Each row below holds a small network's activations on one input, seen along a few directions.
Each table varies a few parts of the input and shows all the possible inputs, shuffled.
A made-up example of a description, with smaller parts first: one of 4 places along a line, together with either a single point or one of 9 places along a line or (one of 2 separate values, together with one of 5 places around a ring).
Shared parts are said once, and a part with two or three values counts as separate values.

Other details of the inputs vary at random and push rows far along three fixed directions, the same in every table; ignore that.

Table:
r1: [ 11.0  61.0  62.2  19.2   9.0  53.9   0.8   0.3 -13.4 -24.4  18.1]
r2: [ 22.3  46.9  27.5  14.8 -38.4  -2.5  64.7  -3.3  23.2  12.7   5.6]
r3: [ 11.8  34.5 -96.9   1.9  20.5 -60.5  13.0  32.9 -31.6  -0.4  26.1]
r4: [  5.5  29.4 -38.7   1.9  35.7 -13.1 -33.7  25.7 -69.5  10.4  86.4]
r5: [ 19.9  67.9  32.3  35.4 -35.5  -2.9  61.6  -1.8  40.4  -4.6  -5.3]
r6: [  4.4  41.8  73.0  23.3  -3.3  49.7  19.8 -11.5 -14.3  -6.0  40.2]
r7: [ 16.6  62.1  14.2  11.1 -16.2   4.3  59.2  -8.4  37.5  -3.7  -3.8]
r8: [-26.3 -86.8  22.2  -9.3  -4.9  20.2 -34.8 -10.4   7.3   8.5 -23.9]
r9: [ 18.4  43.4  79.1  16.3   3.8  43.8  13.4  -8.2 -34.6  -6.9  28.6]
r10: [ -7.6 -35.9  34.4 -25.8  30.0  38.3 -86.9  -1.8 -65.3   2.4  31.1]
r11: [-17.4 -57.3   3.5 -12.4 -20.5   8.8   5.6 -12.6  47.3  -7.5 -73.3]
r12: [-19.2 -59.1  18.5 -13.2   7.0  18.2 -70.4  -7.2   7.8  -0.7 -20.5]
r13: [ -6.3 -25.0 -39.0  -4.1 -33.1 -34.6  15.6   2.6  43.8   5.9 -44.3]
r14: [ -6.7 -29.8 -41.5 -15.9  -8.1 -26.4  22.8  -7.4  41.7   6.0 -42.9]
r15: [-12.4 -32.3  23.8   3.9  37.8  30.7 -87.3  13.0 -48.4 -18.8  12.7]
r16: [-16.9 -52.2   7.0 -10.4 -36.5   5.5   1.8 -11.8  55.8  -2.5 -71.9]
r17: [-12.4 -36.1  32.1   1.1  40.3  31.4 -87.3   2.9 -36.7 -12.3  14.3]
r18: [  6.7  16.5 -81.3 -17.3  17.4 -62.7  28.1   9.5 -36.3  15.3  37.8]
r19: [  8.0  34.7  24.6  25.7 -23.9   3.5  78.0 -10.5  18.6   3.0   9.9]
r20: [ -1.8  -1.7 -42.5 -23.7   5.0 -33.1   7.5  -2.4 -19.2  14.0  21.3]
r21: [-17.9 -57.7   4.8 -17.0 -15.8  10.1   6.0 -17.9  51.3  -4.3 -71.8]
r22: [ 12.5  57.2  75.0  22.4   0.4  47.2   9.1 -11.1  11.7 -13.4  14.8]
r23: [ 10.1  41.4 -96.5 -16.6  29.0 -47.3  -0.3  23.5 -30.4   4.2  37.8]
r24: [ -5.8 -24.7 -17.4   4.9  10.1 -15.3 -32.2   9.0  -6.7  -2.5  -5.9]
r25: [  8.9  -7.0 -42.5  -6.9   2.0 -35.5   6.9  13.5 -22.9  17.1  19.5]
r26: [ -5.5 -31.0 -38.1  -9.2 -11.7 -31.9  18.8  -6.4  42.8   8.7 -40.2]
Each input here is: one of 2 separate values, together with either one of 5 places around a ring or one of 8 places around a ring.
- List by row number the other rows that have the choice among 2 separate values in common with r15. => r3, r8, r9, r11, r14, r17, r18, r19, r21, r24, r25, r26
- Change only the place on the ring of 8 in r7. List by row number the other rows that result. => r1, r5, r12, r13, r16, r22, r23

Table:
r27: [ -9.5 -38.9 -56.8 -43.3  12.4 -22.6 -22.6  -6.3  17.2   9.0 -27.6]
r28: [-17.8 -55.8  43.8  -4.8  -3.0  36.4 -22.1 -14.3  -1.0   6.2  -4.4]
r29: [ 30.9  95.9 -14.2  37.2  -7.8 -21.3  41.0  27.8  -3.2  -6.8  30.2]
r30: [ -4.5   9.1 -20.8  -6.0  -6.4 -15.5  55.0  -9.9  31.4  -9.2 -36.6]
r31: [  0.4  -4.9 -54.3 -36.2  30.6 -10.9 -38.2  11.4 -36.2   1.8  15.4]
r32: [ 13.7  62.6 -23.0  27.5  45.8  -7.8 -39.7  28.1 -45.6 -15.4  61.5]
r33: [ -1.5 -34.0 -32.1  -9.9  18.1 -22.8 -21.3   8.4 -36.3  12.7  16.4]
r34: [  9.4  15.6  72.5  15.6 -35.4  20.8  37.4 -19.5  22.6   2.0 -14.0]
r35: [  1.3  -5.9  -8.9  -4.5 -45.5 -29.8  48.6 -12.3  36.1  20.2 -17.3]
r36: [ 22.3  91.0 -16.3  43.1  37.0 -10.4   0.6  34.7 -48.3 -24.9  64.7]
r37: [  9.1  30.6  62.9  31.9 -22.1  27.2  14.4  -5.3  47.8 -12.5 -27.2]
r38: [  3.5  10.6 -15.6  19.9 -32.7 -17.3  31.8   9.5  38.9  -5.6 -35.3]
r39: [-18.9 -60.8 -47.2 -24.5 -12.0 -27.0  -7.1  -3.0   5.3  24.7  -1.4]
r40: [-20.8 -45.3  39.8 -27.6  32.6  63.0 -78.8  -8.8 -36.2 -19.4  -9.5]
r41: [ -9.4 -56.5 -56.8 -17.6   5.0 -36.4  -3.1   5.9 -12.1  20.5  -0.4]
r42: [ -2.2  24.8  68.9   0.7  23.3  61.2 -13.2 -22.1   2.7 -21.8  -0.5]
r43: [-14.3 -29.4  67.5  -3.3  -5.7  47.7 -37.1 -16.5 -11.4   2.9  13.0]
r44: [  8.4  -8.9  -9.4   1.9 -34.3 -34.5  54.7  -7.9  28.2  15.5 -26.9]
- Describe the family of inputs behind these rows. => either one of 8 places around a ring or (one of 2 separate values, together with one of 5 places around a ring)
- Which other rows belong to the same alternative as r43? List them by row number. => r28, r33, r34, r35, r39, r41, r44
- Change only the place on the ring of 5 in r42. List by row number the other rows that result. => r27, r30, r31, r40
